A small network was shown many inputs. Here are its activations along a few directions, one row for each input.
Each table varies a few parts of the input and shows all the possible inputs, shuffled.
A made-up example of a description, with smaller parts first: line(6) and (point or ring(9) or (values(2) and ring(8))).
Shared parts are said once, and a part with two or three values counts as separate values.
In the rows, 128 means zero.

Other details of the inputs vary at random and push rows far along two fixed directions, the same in every table; ignore that.
These rows show it; all are for the same input, with only those details redrawn:
[127 116 144 140 160 119 125 117 134 147 145 124 141]
[120 116 151 158 173 101 133 120 135 139 149 122 149]
[134 166 117  65 104 182 128 148 115 146 101 154 108]
[149  88 132 117 143 146  94  89 138 175 153 114 125]
[114 109 160 181 190  80 138 117 138 134 159 117 159]
[161  81 121  92 125 173  77  79 138 191 149 113 113]
[160  83 121  91 125 171  79  81 136 188 149 115 112]

Rows:
R1: [114 168 110 107  90 158 168 184 105 122  74 170 112]
R2: [122 225 117  78  97 159 171 184 120  80  84 152 109]
R3: [134 166 117  65 104 182 128 148 115 146 101 154 108]
R4: [155  60  93 106  75 151  71  92 142 175 152 106 120]
R5: [107 129 167 177 180  89 145 132 126 114 149 121 146]
R6: [108 131 113 179 147  68 154 132 145  90 150 111 162]
R7: [107 172 113  98  64 137 142 177 102  83  82 158 114]
R8: [110 125 123 186 144  71 146 126 140  81 156 104 152]
R9: [101 148 128 181 143  59 160 139 128  55 128 121 152]
R10: [116 166 123 111  88 154 159 175  94 102  62 168 100]
R11: [146 121 137 140 145 105 120  99 144 107 134 106 128]
R12: [113 162 142 171 173  72 172 146 151  91 138 119 161]
R13: [105 171 110 103  67 145 143 183 108  95 100 152 116]
R14: [160  57 113 123  96 173  86  90 127 179 134 113  96]
R15: [165  77 133  94 121 167  68  68 126 169 137 113  99]
Question: The inputs of R9 and R15 match in every part but one. If R6 is changed in the same way as R9 into R15, which row does it become?
Answer: R3
Question: Describe the family of inputs behind these rows.
Answer: values(3) and ring(5)
Question: Change only the values(3) part in R11. List by row number the other rows that result.
Answer: R2, R12
Question: Change only the values(3) part in R4. List by row number the other rows that result.
Answer: R7, R13

Rows:
R16: [149 124 113  91 139 176 126 114 130 183 139 141 118]
R17: [149 143 130 153 184  66 119  70 181  69 185  67 155]
R18: [103 138 146 169 197 104 161 143 136 144 134 127 158]
R19: [ 81 153 145 145 155 102 142 166 117 121 131 139 156]
R20: [143  90  78 104  79 148 105 104 123 150 132 134 119]
R21: [115 134 164 190 136  80 159 157 130  83 123 121 134]
R22: [ 97 175 138 151 114 127 165 181 104  72  90 138 112]
R23: [100  96 135 206 148  88 139 138 138 119 157  99 150]
R24: [139  91 171 136 148 106  92  99 133 148 148 116 135]
R25: [152  75  93 113  81 133  96 102 145 159 127 120 129]
R26: [120 148 117  76 102 165 117 145 108 152 134 156 122]
R27: [123  78 146 208 142  73 135 128 156 131 170  96 156]
R28: [157  75 101 118  96 139  92  77 117 135 129 123 105]
R29: [126  97 172 192 223  92 133  93 139 142 145 105 148]
R30: [132 203 133  74 133 182 169 161 100 121  81 177 100]
R31: [141 104  98 116  80 168 115 126 125 149 148 124 106]
R32: [142  94 133  93 111 148  84 112 140 182 150 124 132]
R33: [144  90  98 108  91 152  89  93 117 132 100 119 101]
R34: [ 98 175 143 162 123  68 183 180 114  54  77 157 144]
R35: [128 182 112  87  65 180 152 172  92  92  88 160  82]
R36: [129 160 173 149 183 107 167 145 133 121 107 143 140]
R37: [152 109 135 118 152 143 124 114 153 185 138 125 136]
R38: [169 139  79  71 116 140  88  69 180 127 180  72 134]
R39: [ 85 168  99 140 106 107 168 181 112  87  86 153 144]
R40: [146  93 142  97 126 154  80  86 113 159 152 128 109]
R41: [107 195 135  59  99 179 128 171  90 112  75 164 100]
Question: Describe the family of inputs behind these rows.
Answer: values(2) and (point or (values(3) and line(4)))
Question: The inputs of R36 and R37 match in every part but the values(2) part. If R22 is changed in the same way as R36 into R37, which row does it become?
Answer: R23
Question: Change only the values(2) part in R19. List by row number the other rows that result.
Answer: R41
Question: Change only the values(2) part in R33. List by row number the other rows that result.
Answer: R39
Question: Change only the values(3) part in R28. List by row number the other rows that result.
Answer: R33, R34

Rows:
R42: [ 84 167 153 153 156  91 162 174 139 118 137 128 169]
R43: [133  84 167 169 159  97  99  81 130 125 170  80 122]
R44: [ 84 167 123 158 169 100 169 158 124 102 141 131 166]
R45: [149 134 116  96 117 142 123 104 120 132  85 126 103]
R46: [170 119 114  96 126 182 110 112 150 165 142 112  99]
R47: [169 103  81 109  58 174 114 116 140 142 136 106  95]
R48: [160 128 151 144 162 135 137 105 145 132 149 114 124]
R49: [111 128 106 183 126  61 177 146 141  96 118 130 158]
R50: [152 112  98  73 123 177  93 100 131 163 145 127 109]
R51: [103 154 147 144 153  79 149 139 104  88 103 135 145]
R52: [135 140  93  95 123 157 134 124 144 163 108 129 133]
R53: [142 122 125  86 101 161  80  95 104 134 135 113  93]
R54: [102 148 147 166 168  81 151 127 104  77 126 121 138]
R55: [117 149  80 110  72 137 147 154 110  96 118 143 123]
R56: [119 174 150  87 101 139 131 154 106 107  90 137 108]
R57: [176 115 113  74 124 169 107  79 142 171 113 136 111]
R58: [149 118  84  98 124 180 116  96 146 170 134 111 115]
R59: [ 98 159 123 154  93 101 166 176 123  79 137 131 134]
R60: [133  60 127 162 142  88  85  80 143 121 145 106 149]
R61: [141 117 130  78  98 147  75  99 108 146 120 121 105]
R62: [140 161 117 121  97 160 141 153 130  83  95 130 100]
R63: [ 98 135 114 131  59 159 168 204  77 138  73 188 106]
R64: [129 120  80  98  66 131 123 135 120 126 115 140 131]
R65: [154  81 135 162 129 113 103 100 157 123 129  99 129]
R66: [ 86 163 146 152 127  77 140 169 118  64 108 149 151]
R67: [110 148 131 125 163  98 145 148 130 124 127 147 156]
R68: [119 131 125 189 118  70 173 162 144  96 127 119 155]
R69: [ 93 147 163 171 137  72 146 163 134  69 116 132 151]
R70: [158  99 146 160 150 124 115  87 133 127 143  83 108]
R71: [143 106 149 125 154 126  94  84 130 144 176 118 132]
R72: [111 160 138 163 161 103 170 164 149 126 126 119 162]
R73: [109 171 106  65  96 164 117 159 120 150 117 147 134]
R74: [142 100 127 167 163 131 125 104 159 157 171  84 141]
R75: [133 175 103  96 138 157 159 146 133 124 106 148 111]
R76: [125  62 116 165 108  74  93  99 140 141 177 103 155]
R77: [125 157 130 147 152 111 160 122 115  90 102 122 114]
R78: [129 122 103  87 110 174  87 111 129 167 161 114 123]
R79: [ 92 155 156 151 174  70 145 160 131 115 147 142 166]
R80: [150  95  94  92  90 171  77  89 125 122 125 121 101]
R81: [ 99 199  98  71 107 157 156 180 114 124  88 162 143]
R82: [101 185  92  99  57 138 152 185 101  84 115 155 118]
R83: [138 184 142  65 106 182 134 146 117 121 118 151 102]
R84: [166 110  97  75 124 167 105  97 150 181 117 130 111]
R85: [125 105 143 151 121 121 104 115 138  98 146 107 120]
R86: [154  95 154 159 151 103 114  93 138 136 130  91 124]
R87: [118  27 163 209 147 110 102 110 112 157 129 132 126]
R88: [129 141 143 116 157 110 135 118 125 125 126 148 151]
R89: [160  94  95 101  96 154  94  89 145 135  98 123 107]
R90: [101 202 120  83 104 173 155 184 121 118 116 142 121]
R91: [123  57 160 167 164 137 117 128 113 199 138 145 125]
R92: [126 146 101  85  45 148 129 164 124 122 110 141 116]
R93: [157 119 160 148 167 110 136 108 151 141 140 118 142]
R94: [108 151 125 180 152  90 168 141 133  59 105 132 134]
R95: [140  98 175 144 166  98 109  94 148 149 166 114 150]
R96: [163 116 114  72 123 178  95  81 123 153 141 133 110]
R97: [118 116 161 164 179  96 129 125 148 131 179 107 144]
R98: [121  83 138 169 138  96  86  94 134 103 167 102 135]
R99: [142  68 146 116 103 186  93 112  79 190  93 144  79]
R100: [116  56 141 161 143 159 111 124 112 213 137 134 131]
R101: [125 141 153  96 112 193 146 166  81 168  78 194  98]
R102: [122 135  90 162 109 103 170 139 133  94 124 127 131]
R103: [129  89 141 149 171 105  92  94 143 153 193 104 142]
R104: [131  98 156 136 160 105 106 114 154 159 166 111 145]
R105: [106 162 167 137 165  82 144 143 122 108 138 151 161]
R106: [118 181 148 143 162 103 180 181 143 111 110 143 146]
R107: [136 202 119  88 133 161 175 147 119 102  89 165 110]
Question: Describe the family of inputs behind these rows.
Answer: line(6) and (point or (values(2) and ring(5)))
Question: The inputs of R67 and R60 match in every part but the line(6) part. If R79 is changed in the same way as R67 into R60, which row does it become?
Answer: R66
Question: The inputs of R54 and R44 match in every part but the line(6) part. If R77 is changed in the same way as R54 into R44, which row does it become?
Answer: R58
Question: Which other rows agree with R64 in the line(6) part? List them by row number.
Answer: R47, R49, R55, R59, R63, R68, R76, R82, R92, R102
Question: Change only the line(6) part in R87. List by row number the other rows that result.
Answer: R63, R91, R99, R100, R101
Question: Change only the values(2) part in R97. List by row number the other rows that result.
Answer: R104
Question: Change only the ring(5) part in R105. List by row number the other rows that result.
Answer: R57, R88, R93, R95

Rows:
R108: [148  45  84 105  95 176  64  80 140 213 166 100 122]
R109: [149 104 109  96 102 160  91 105 147 169 186 105 123]
R110: [152  98 157 143 154 144 100  92 143 145 142  90 108]
R111: [104 160 170 157 192  74 140 125 132  85 130 116 154]
R112: [124 206 117  47  93 179 148 159  80  97  62 186  92]
R113: [118 119  96 186  82  60 141 129 137  35 124  98 134]
R114: [112 210  76  46  94 179 158 175 110 119  63 175 118]
R115: [ 95 115 162 187 153  84 145 144 101 107 148 139 143]
R116: [122 105 127 109  87 140 107 145 120 158 121 146 129]
R117: [115 166 140 151 182  69 162 130 150  95 160 125 170]
R118: [159  67 129  87  98 183  40  78 138 184 163  88  99]
R119: [142 219 106  62  88 192 174 184 129 113  94 158 100]
R120: [142  81 108 157 146 141 126 104 147 169 137 108 130]
R121: [115 129 172 198 176  93 170 141 109  96 121 137 127]
R122: [138  97 148 162 142 108 139 126 135 147 116 130 132]
R123: [113 127 149 156 164  63 145 130 130 116 115 146 166]
Question: Describe the family of inputs behind these rows.
Answer: point or (values(3) and ring(5))
Question: Change only the values(3) part in R122. List by row number the other rows that result.
Answer: R116, R123
